A small network was shown many inputs. Here are its activations along a few directions, one row for each input.
In each table, some parts of the input vary, and every possible input appears once, in random order.
Descriptions start from the smaller parts, as in this example, which fits no table here: one of 3 separate values, together with either a single point or one of 11 places around a ring or (one of 6 places along a line, together with one of 8 places around a ring).
Shared parts are said once, and a part with two or three values counts as separate values.
In the rows, 128 means zero.

Rows:
row 1: [134 153  94 120 134  36 126 149 178 131 149  78]
row 2: [156  98 141 137  95  44 126 128 132 164 210 154]
row 3: [101 162  99 113 169 229 104 115 131 119  94 145]
row 4: [178  73 118  50 184 157 108 164 115  94 146 120]
row 5: [150 130 107 146 166 167 129 197 171  89 151 191]
row 6: [121  90 170 106 158 209 160 114  64 105 166 168]
row 7: [165 119 102 135 140  53 111 153 160 105 198 145]
row 8: [152 108  99  31 166 137 124 153 132 116  93  52]
row 9: [101 187 110 161 120  84 117 108 210 122  82 101]
row 10: [179  58 166  68 165 154 138 108  66 117 158 115]
row 11: [ 70 116 140 100 147 167 127  75  94 129  59  72]
row 12: [148  91 151  51 155 126 147 109  77 138  99  57]
row 13: [142 160 124 159 114 111 141 154 170  87 178 210]
row 14: [136 189  85 173 154 189 102 144 188 115  93 156]
row 15: [130 108 127  89 186 211 136 164 115  93 148 178]
row 16: [109 191 166 186  57 120 113 110 148 142 127 179]
row 17: [170  59 154 145  94  91 153 104  47 168 172 138]
row 18: [113 156  71 145 150 143 115 128 216 123  62  76]
row 19: [155 125  72  99 157  95 118 182 185 115 116  55]
row 20: [ 86 144 162 194  57 160 129  93  46 143 111 160]
row 21: [122  92 167 171  69 151 172 110  47 140 173 189]
row 22: [130 134 164 159  62 105 153 132 142 135 192 214]
row 23: [ 69 119 157 171  80 105 134  92  71 166  62  97]
row 24: [ 83 167 161 165  81  67 119 106 170 165  90 109]
row 25: [125 135 140 127 100  22 138 133 142 187 159  89]
row 26: [ 87 134  87  78 161 179 113 102 158 125  49  76]
row 27: [138  91 150 129  94  60 162 116  54 192 111  86]
row 28: [183  90  92 117 174 115 100 196 165  91 166 121]
row 29: [ 81 141 147 132 143 221 120  82  67 117 111 135]
row 30: [128 218 118 185 110 131 107 118 183 107 114 175]
What do these inputs look like to the network?
Answer: one of 5 places around a ring, together with one of 6 places around a ring
Changing only the place on the ring of 6 turns row 29 into row 14. The same change can be made to row 11. Which row results?
Answer: row 18
Change only the place on the ring of 5 in row 24. List by row number the other rows that result.
Answer: row 2, row 16, row 22, row 25
Change only the place on the ring of 5 in row 27. List by row number the other rows that result.
Answer: row 17, row 20, row 21, row 23

Rows:
row 31: [112 186  89 158 123 117  97 114 192 126  92 118]
row 32: [144  96 163 148  90  91 146 119  88 147 178 159]
row 33: [154 103 132  20 169 155 135 139 122 116 124  96]
row 34: [149  92 110  37 196 161 114 142 119  91 127  82]
row 35: [108 140 169 169  83 144 139  98  75 141 149 185]
row 36: [116 149  73 153 143 170 110 173 192 107  80 126]
row 37: [106 138 168 168  83 140 140  99  76 144 143 175]
row 38: [154  77  94  47 211 176 118 148 108  85 128  73]
row 39: [103 136 166 167  82 135 142 100  77 147 137 165]
row 40: [144  94 158 144  91  87 148 122  89 151 168 148]
row 41: [ 91 128 155 161  82 115 147 106  82 160 110 125]
row 42: [149 160  89 135 142  67  99 149 194 133 135 111]
row 43: [171 146  94 128 144  86 101 146 169 130 124  89]
row 44: [111 141 171 170  83 147 138  96  75 138 154 194]
row 45: [100 132 159 163  83 127 145 104  80 155 122 144]
row 46: [155 128  73 126 160 121 113 209 192 110 128 116]
row 47: [115 130 147  54 165 201 128 113 125 125  77 109]
row 48: [168 144  94 119 160 102 120 182 183 102 119 107]
row 49: [111 116 124  71 191 206 108 114 121 100  78  95]
row 50: [134  90 154 141  91  73 150 124  92 156 155 129]
row 51: [ 88 199 108 147 121 111 124 127 228 109 106 138]
row 52: [ 97 196  98 155 118 114 104 116 213 121 105 127]
row 53: [131 173  97 154 128 136  98 112 169 124  83  96]
row 54: [ 97 130 156 161  83 121 146 106  81 158 115 133]
row 55: [151 103 169 152  90 105 142 115  85 138 196 187]
row 56: [114 101 108  82 205 219 110 119 111  92  79  87]
row 57: [124  92  96  77 210 235 130 125 102 114  78  92]
row 58: [146  99 165 149  90  96 145 118  87 144 184 168]
row 59: [128 167  96 148 143 151 117 146 183  98  74 115]
row 60: [127 168 101 138 137  63 106 147 219 126 152 120]
row 61: [161  68  85  43 215 191 137 152  97 103 128  77]
row 62: [119 173 111 131 140  62 127 158 233 113 153 130]
row 63: [103 134 162 164  83 132 143 103  78 151 129 154]
row 64: [152 101 166 149  91 102 144 117  85 142 189 178]
row 65: [141  92 155 141  91  80 149 124  90 154 161 138]
row 66: [132  88 151 139  91  68 151 125  94 159 148 120]
Changing only one part turns row 44 into row 55. The same change can be made to row 41. Which row results?
Answer: row 66
What do these inputs look like to the network?
Answer: one of 2 separate values, together with either one of 4 places along a line or one of 6 places along a line or one of 8 places along a line
Change only the place on the line of 4 in row 61. List by row number the other rows that result.
Answer: row 33, row 34, row 38
A walk changes only the place on the line of 6. It starts at row 36 and steps to row 59. List the rest of the walk in order.
Answer: row 53, row 31, row 52, row 51

Rows:
row 67: [ 93 141 177 166  69 104 150  96 105 154 164 186]
row 68: [118 101 100  82 167 170 136 144 127 130  77  83]
row 69: [ 88 132 166 174  75 101 152 116  99 141 126 147]
row 70: [113 220  73 161 146 155  85 120 206 110  61 105]
row 71: [141 140  74 156 151  62 107 152 228 114 152 116]
row 72: [155 147  78 108 154  46 125 190 222 116 151  90]
row 73: [125 101 118  70 169 151 119 105 111 128  98  61]
row 74: [136 207  97 115 148 138  95 133 238 109  61 106]
row 75: [ 90 137 172 170  71 103 151 106 102 147 145 168]
row 76: [150 106 114  63 195 175 111 126 116  88 132 106]
row 77: [145 107 163 177  69  90 144 119  67 156 153 153]
row 78: [ 94 143 179 164  68 104 149  91 106 158 173 193]
row 79: [150 171  97  88 143  77 111 186 236 112 114 102]
row 80: [ 90 134 169 172  73 102 152 110 100 144 136 157]
row 81: [148 114 172 171  65  92 143 103  70 165 182 181]
row 82: [ 92 139 175 168  70 103 151 100 103 150 155 176]
row 83: [143 107 104  85 191 203 127 172 139  91 113 124]
row 84: [148 116 174 168  63  94 142  99  72 169 190 191]
row 85: [122 102 111  75 162 158 128 120 119 132  83  68]
row 86: [129 104 100  88 182 190 133 166 134 110  97 108]
row 87: [113 184  57 191 147 125  80 142 207 108 104 113]
row 88: [150 107 106  70 194 197 117 140 126  79 126 119]
row 89: [145 107 121  65 191 159 107 114 106 103 127  91]
row 90: [146 110 166 175  67  91 143 114  68 159 163 164]
row 91: [144 105 160 179  70  89 144 124  65 154 143 142]
row 92: [120 103  96  89 173 182 136 158 130 123  82  96]
row 93: [144 108 103  79 190 206 123 154 134  83 116 121]
row 94: [134 108 122  69 183 153 110 103 104 117 114  73]
row 95: [147 112 169 173  66  92 143 109  69 162 172 173]
What do these inputs look like to the network?
Answer: either one of 6 places around a ring or one of 11 places around a ring or (one of 2 separate values, together with one of 6 places along a line)

Rows:
row 96: [142 151 131 155 102  53 118 119 175 135 175 149]
row 97: [133 113  81  64 196 164 118 152 162 108  93  71]
row 98: [147 144 119 172  97  56 121 148 149 139 166 140]
row 99: [134 121  83  81 197 177 115 157 169 100 105 100]
row 100: [ 92 163 129 176 101 123 126 103 134 135 111 136]
row 101: [ 98 131 139 181  88 121 140 128 119 143 113 146]
row 102: [100 185 142 152  97 133 116  94 150 142 103 146]
row 103: [144 141  97 102 181 188 108 152 160  81 110 127]
row 104: [113  69 205  95 102 145 169  96  20 144 175 164]
row 105: [152  66 164 136 110 158 141  93   8 152 152 143]
row 106: [145 117  99  61 189 142 111 141 150 105  85  53]
row 107: [136 133 146 160  75  75 154 153 140 153 149 159]
What do these inputs look like to the network?
Answer: either one of 2 separate values or one of 4 places along a line or one of 6 places along a line
What sort of input is row 104?
Answer: one of 2 separate values
